These are the activations of a small neural network, seen along a few directions. Each row is one input.
Each table varies a few parts of the input and shows all the possible inputs, shuffled.
A made-up example of a description, with smaller parts first: line(4) and (point or ring(11) or (values(2) and ring(8))).
Shared parts are said once, and a part with two or three values counts as separate values.

Other details of the inputs vary at random and push rows far along two fixed directions, the same in every table; ignore that.

Table:
r1: [ 17   3  25  11 -17  19 -33 -10 -16  -7   6  13  29   6  34]
r2: [ 31 -51   4 -26   8 -14  37 -20   4  20 -17 -26 -19 -33 -21]
r3: [-46  41 -41  18  31 -12 -19  33  43  21  49   3  13  28 -17]
r4: [  2   2  29  -5 -22  17 -38 -16  -8 -10   8   6  21   9  23]
r5: [-12   4 -29  -2  28  -7  11  18  20   0 -10 -11 -13   3   2]
r6: [-14  16 -17   8 -10   9   6  13  -7  18   8  -2 -33  -5 -28]
r7: [  3  -6  21 -17   0   0 -16  -8  12 -36 -21  23  13  26  33]
r8: [-14  -6  40 -16  -1  14 -20  -4   3 -31  -8  12   9  15  22]
r9: [-10  22 -48  12  -1   5  16  22  -4  21  -6  -1 -36  -3 -21]
r10: [ 26 -28 -21 -31   3  -8  36 -17  -9  14 -34 -37 -39 -25   6]
r11: [ -3  -1  32  -6 -10  19 -33  -6 -11 -25   6   6  16   7  17]
r12: [-30  29 -37  47  45   0 -16  54  27   7  40   6  20   7 -15]
r13: [-12  11  38  -4 -28  -6   5 -22 -10 -38  -9  23  15  16   0]
r14: [ -8 -10  41  -5  -2  17 -25   0  -3 -29  -4  12  20   9  16]
r15: [-20  31 -45  41  35  -8 -13  37  26  30  47   6  26  14 -15]
r16: [-35  46 -37  41   6  11 -22  43   7  19  41  12  -9   5 -42]
r17: [ -6  15  18  -4 -27  -9   9 -17 -11 -43 -26  27  15  20  15]
r18: [ 37 -17  -7   9 -18   6  31   1 -38  33 -19 -10 -35 -43 -24]
r19: [ 17 -19   2  -5 -13 -26  52 -25 -15  11 -16 -17 -15 -31 -39]
r20: [ 26 -35  -2 -22  -1 -13  29 -20  -1  35 -10 -29 -13 -23 -16]
r21: [ 28 -20  -4  10  -8 -26  57 -19 -26  15 -19  -9  -7 -36 -29]
r22: [ 40 -45  -3  -6  15 -14  37  -8  -1  21 -14 -19  -9 -31 -12]
r23: [ -5 -11  39 -19  -2   4 -19 -12  12 -31  -3  20  15  20  19]
r24: [  3   3  17 -18 -12   1 -18 -12   3 -19 -19  16  17  32  39]
r25: [  3   8 -34  24  27  -1   4  25   3  22  23 -18  -3 -20 -14]
r26: [  2   9  10 -13 -19  11 -27 -14  -4 -17 -14   8   9  22  45]
r27: [ -5   4  28 -16 -23  13 -31 -18  -3 -12   4   5  10  16  30]
r28: [-16   5 -18  -7  15  -1   0   7  10   9  16 -19 -16  -6  -9]
Description of these inputs: line(4) and (values(2) or ring(5)).
Q: Which other rows does r9 become when the values(2) part takes its other values? List them by row number.
A: r17
Q: Which other rows does r15 become when the line(4) part takes its other values? List them by row number.
A: r3, r20, r24
Q: List by row number the other rows that have the line(4) part in common with r8.
A: r3, r6, r13, r23, r27, r28

Table:
r29: [-46  48 -22  30   8   0 -19  28  17  -9  34  22  11  24 -22]
r30: [ 10   4  43 -10 -43  18 -15 -21 -33 -40 -34  29   3  17  32]
r31: [-33  42 -29  35  17  14 -40  39  16  11  46  12  13  17  -8]
r32: [  3  -5 -32  16  23  -9  17  16   9  38  24 -23 -10 -27 -33]
r33: [ 42 -42  41 -40 -46   1  37 -48 -42  -6 -57 -11 -32 -26   7]
r34: [-12  -4 -37 -11  29 -17  19   9  29  26  11 -28 -19  -8 -20]
r35: [ 46 -46  -8  -6   6 -15  48 -15 -15  39 -15 -35 -18 -49 -22]
r36: [ -1  -9 -37   2  37 -25  27  11  30  21   8 -19  -1 -10 -17]
r37: [-41  45 -19  36  12  -6 -15  28  17 -13  34  26  20  22 -22]
r38: [ 17 -18  60 -13 -31  26 -32 -21 -27 -23 -11  13  15   4  29]
r39: [-18  21  17  -6  -5  17 -45   3   8 -37  -3  25  23  41  47]
r40: [ 16 -10  56  -3 -32   2  -1 -26 -28 -42 -27  31  26  10  20]
r41: [ 41 -34 -22 -14  -4   1  38 -10 -22  46 -24 -39 -44 -45 -10]
r42: [-11   1 -46 -10  27 -15  18  11  28  29   8 -28 -23  -7 -14]
r43: [-16   6  34  -6   2   7 -36  -3  14 -39   6  25  34  33  31]
Q: Changing only one part turns r30 into r39. The same change can be made to r33. Which row results?
A: r42
Q: What do these inputs look like to the network?
A: values(3) and line(5)
Q: Start at r35 and move only the line(5) part, one step at a time. The first step leads to r32. Which rows follow, in order?
A: r38, r31, r41
Q: Which other rows does r36 become when the values(3) part takes its other values? List them by row number.
A: r35, r40
